Each row below holds a small network's activations on one input, seen along a few directions.
In each table, some parts of the input vary, and every possible input appears once, in random order.
Descriptions start from the smaller parts, as in this example, which fits no table here: one of 8 places around a ring, together with either a single point or one of 11 places around a ring or (one of 3 separate values, together with one of 6 places along a line).
Shared parts are said once, and a part with two or three values counts as separate values.
(in the rows, 128 means zero)

Table:
r1: [136 152 128 138 137 155 105 105 121 135 126 108 112 101 139 127 165 170
 141  97]
r2: [119 142 159 108 133 155 169 156 106 112 121 188 108 151 102  85 119 137
 104 150]
r3: [114  66  72 108 145  37  75 115 152  92 185 113 178 123 192 164  80  92
 168 145]
r4: [ 84 116 101  94 144 121 171 169 112  74 152 179 128 127 108  98  83 122
 128 162]
r5: [ 69 104  69  72 161  92 172 173 112  52 171 192 145 118 114 101  55 109
 139 161]
r6: [158  99 136 148 115  86  69 101 156 137 155  94 146 145 180 155 127 115
 146 141]
r7: [153 162 182 151  99 178 161 124 124 196  59 124 110 145  75 128 161 120
  88 109]
r8: [133  79 103 132 128  65  74 108 153 118 167  96 161 130 188 160 106 107
 157 147]
r9: [153 167 216 126 117 198 165 150 106 150  96 202  91 165  85  78 136 148
  88 147]
r10: [ 81 110  64 115 128 100 166 146 129 119 115 103 147 108  98 146 105  92
 127 124]
r11: [171 106 161 146 116  99  69  94 151 157 136 103 142 152 184 150 143 123
 134 137]
r12: [100 124  69 123 150 121 109 118 124  96 157 103 131  79 144 138 127 153
 163 109]
r13: [ 65  97  33  90 145  71 168 153 127  96 136 119 164 101 104 149  78  78
 138 123]
r14: [117 137 123 132 116 135 163 132 125 158  82 109 127 131  91 135 143 109
 104 113]
r15: [155 166 155 155 129 176 109 108 123 144 121 105 104 112 136 124 176 174
 133  98]
r16: [171 176 186 157 119 197 102  97 121 173 101 122  94 115 125 120 183 180
 125  92]
r17: [105 128  98 133 115 121 162 139 131 137 101 101 132 124  88 141 128 101
 116 118]
r18: [ 83 109  37  98 167  91 112 126 123  71 176 121 147  73 148 142 101 137
 173 107]
r19: [137 155 186 123 126 176 173 161 107 121 116 187 100 163  97  81 128 140
  95 152]
r20: [192 120 187 161 106 119  73  98 154 166 130  99 134 164 182 147 155 127
 126 138]
r21: [209 131 218 164  97 140  66  87 151 194 110 116 124 168 170 143 164 135
 115 131]
r22: [124 144 103 140 136 142 105 111 126 115 145 101 116  94 135 133 149 161
 152 103]
r23: [136 150 151 148 109 155 168 136 126 167  76 106 119 142  86 132 153 113
  96 114]
r24: [108 133 135 111 131 141 167 162 113  91 139 180 112 143  99  92 104 129
 116 155]
- What is each input in this table made of? => one of 4 places along a line, together with one of 6 places along a line
- The inputs of r4 and r8 match in every part but the place on the line of 4. If r2 is changed in the same way as r4 into r8, which row does it become? => r11
- Change only the place on the line of 6 in r18. List by row number the other rows that result. => r1, r12, r15, r16, r22
- Change only the place on the line of 4 in r23. List by row number the other rows that result. => r15, r19, r20
- Change only the place on the line of 4 in r3. List by row number the other rows that result. => r5, r13, r18

Table:
r25: [ 72 111  25  84 165  90 132 138 123  71 177 131 153  64 141 138  78 127
 170 117]
r26: [166 127 177 135 106 138  80  92 135 174 112 138 117 141 147 128 150 146
 121 131]
r27: [ 85  82  55 102 153  75 123 156 132  38 205 150 154 106 153 128  62 119
 168 168]
r28: [ 94 112  60  92 159  83 144 131 123 104 136 113 156 105 147 140 118 114
 138 110]
r29: [110 169 185 103 134 194 206 163  89 136  85 223  92 154  49  64 116 139
  83 147]
r30: [133 133  99 120 131 106 128 118 136 144 120 116 148 110 115 155 118 104
 133  96]
r31: [153 106 160 147 107 115 120 135 147 148 127 111 141 162 155 141 121 102
 118 161]
r32: [115 126  92 145 117 105 129 123 139 128 128  88 137 121 104 154 126 103
 135 110]
r33: [106  88  89 107 147  67 136 150 133  73 163 130 151 148 164 129 100 103
 133 161]
r34: [123 118 125 161 109 129 128 119 139 157 106  71 134 126 122 155 144 113
 125 125]
r35: [147 140 142 166  98 145 103  99 140 157 106  80 106 123 125 137 176 152
 127 120]
r36: [ 55 104  19 108 154  90 129 145 125  56 183 100 142  75 129 135  84 126
 173 132]
r37: [107 182 148 101 137 211 222 176  89 135  76 194  91 121  36  85 137 141
  82 110]
r38: [172 165 182 185 114 177  88  95 134 158 116  80  99 131 144 133 200 171
 135  99]
r39: [192 150 217 157 124 169  65  89 128 177 123 136 109 149 165 125 172 169
 127 109]
r40: [134 109 127 115 126  97 107 118 138 139 131 149 147 137 125 144 101  96
 134 121]
r41: [190 172 188 162 128 180  86  89 129 173 106 106 111 121 155 136 187 175
 130  84]
r42: [144 111 127 131 115  93 120 138 149 116 148 130 145 157 135 140 102  93
 129 145]
r43: [ 91 172 141 129 116 209 231 183  89 119  78 168  77 132  25  79 142 140
  85 124]
r44: [ 73  83  55  83 161  79 112 137 123  62 189 168 153  88 146 131  61 122
 175 143]
r45: [119 173 192 117 116 184 218 182 101 110 101 200  95 169  65  58 117 134
  78 169]
r46: [165 148 148 141 112 148 101  92 136 173  97 107 119 112 136 139 166 154
 123 105]
r47: [ 77 105  54 116 147  82 143 137 124  89 143  84 144 116 136 138 125 113
 140 124]
r48: [177 129 177 149  96 133  95 112 146 151 131 118 113 161 158 122 152 140
 116 156]
r49: [ 94  87  90  90 155  71 123 131 124  96 147 149 153 129 155 131 100 106
 139 136]
r50: [142 126 132 137 124 131 127 114 137 173  97  99 147 115 132 156 136 114
 123 111]
r51: [143 105 160 131 118 120 105 114 136 171 109 131 145 142 143 145 120 106
 123 137]
r52: [205 151 218 170 115 164  81 107 138 154 142 115 104 168 176 118 175 161
 122 134]
- The inputs of r41 and r52 match in every part but one. If r25 is changed in the same way as r41 into r52, which row does it become? => r27
- What is each input in this table made of? => one of 4 places along a line, together with either a single point or one of 6 places along a line
- A walk changes only the place on the line of 6. It starts at r44 and steps to r49. List the rest of the walk in order. => r40, r51, r26, r39
- Which other rows agree with r36 in the place on the line of 4? List them by row number. => r32, r34, r35, r38, r43, r47
- Change only the place on the line of 4 in r29. List by row number the other rows that result. => r37, r43, r45

Table:
r53: [134 125 168 118 121 135 150 148 122 131 120 176 123 165 111 105 110 112
 104 155]
r54: [130 137 120 145 123 143 118 113 131 148 115  99 126 105 120 145 145 136
 136 104]
r55: [133 133 115 150 121 125 116 107 136 157 107  73 133 115 129 156 157 125
 131  97]
r56: [163 115 147 146 114 106  90 105 148 153 128  98 139 145 164 150 143 119
 129 129]
r57: [125 151 125 128 136 155 143 130 118 134 115 126 118 111 112 124 143 143
 125 105]
r58: [110 145 132 115 124 152 180 150 113 135  95 154 117 130  80 109 125 122
 102 129]
r59: [ 90  76  69  96 151  63 119 143 134  77 177 137 163 119 165 138  72 101
 154 159]
r60: [152 133 160 128 132 135 116 126 128 128 137 150 126 144 144 119 128 136
 126 135]
r61: [158 121 153 141 116 122  91 110 142 145 137 122 132 138 154 138 131 130
 134 136]
r62: [123 143 122 134 131 149 125 117 121 136 116 114 115 109 120 127 152 150
 131 107]
r63: [150 126 157 133 125 128  99 113 131 132 138 137 121 141 153 121 138 144
 131 137]
r64: [140 131 165 132 121 140 136 143 126 119 134 155 117 157 127 107 123 129
 116 153]
r65: [116 150 129 130 125 159 164 145 116 125 112 132 111 124  96 112 137 138
 114 126]
r66: [ 68 104  29  97 152  79 145 144 126  71 161 120 150  89 117 141  87 107
 156 120]
- What is each input in this table made of? => one of 2 separate values, together with either a single point or one of 6 places along a line
- The inputs of r58 and r53 match in every part but the choice among 2 separate values. If r62 is changed in the same way as r58 into r53, which row does it become? => r63
- Change only the choice among 2 separate values in r60. List by row number the other rows that result. => r57
